Each row below holds a small network's activations on one input, seen along a few directions.
In each table, some parts of the input vary, and every possible input appears once, in random order.
A made-up example of a description, with smaller parts first: one of 2 separate values, together with either a single point or one of 9 places along a line or (one of 6 places along a line, together with one of 8 places around a ring).
Shared parts are said once, and a part with two or three values counts as separate values.
In the rows, zero is written as 128.

Table:
R1: [173 161 165 117 250 229  63  52 106 175 134 125]
R2: [105  55 101 131 103  73 176 189 118 134 136 125]
R3: [125 206 178 135 103 161  76  83 154 113 106 130]
R4: [162  26  82 117 235 125 175 134  46 179 179 112]
R5: [115 181 178 136 115 171  64 107 180 130  93 137]
R6: [109  54 112 143 100  63 178 188 104 134 147 118]
R7: [130  92  65 117  98  65 201 162 105 105 150 129]
R8: [117  76  68 114 102  76 189 177 116 112 139 131]
R9: [138 223 152 127 112 174  83  77 168  99 101 137]
R10: [117  75  95 128  90  57 193 168  92 117 153 120]
R11: [126 204 151 123 116 181  73  94 179 106  93 140]
R12: [118 182 189 148 112 162  65 105 166 131 103 131]
Question: Describe the family of inputs behind these rows.
Answer: one of 2 separate values, together with either a single point or one of 5 places around a ring
Question: Changing only the choice among 2 separate values turns R12 into R6. The same change can be made to R1. Which row results?
Answer: R4
Question: Which other rows does R8 become when the choice among 2 separate values takes its other values? List them by row number.
Answer: R11

Table:
R13: [138 122 135 133 146 131 130 117 103 135 141 120]
R14: [130 126 101 125 121 120 145 138 136 113 127 132]
R15: [131 135 118 130 110 110 146 124 115 111 136 124]
R16: [119 116 139 134 116 111 131 143 132 138 129 129]
R17: [133 225 186 132 133 202  45  68 176 121  93 137]
R18: [125 126 104 113 116 119 145 134 126 115 127 131]
R19: [131 112 120 117 152 139 128 125 116 138 132 127]
R20: [132 135 112 121 116 111 147 129 127 120 133 132]
R21: [137 113 116 129 156 140 129 128 125 137 131 128]
R22: [112 107 131 126 116 120 129 147 132 133 122 128]
R23: [118 108 128 138 121 120 129 151 141 131 122 129]
R24: [118 117 145 143 110 110 129 137 119 129 132 121]
R25: [139 122 129 125 152 131 131 121 116 144 138 128]
Question: Describe the family of inputs behind these rows.
Answer: either a single point or (one of 3 separate values, together with one of 4 places along a line)
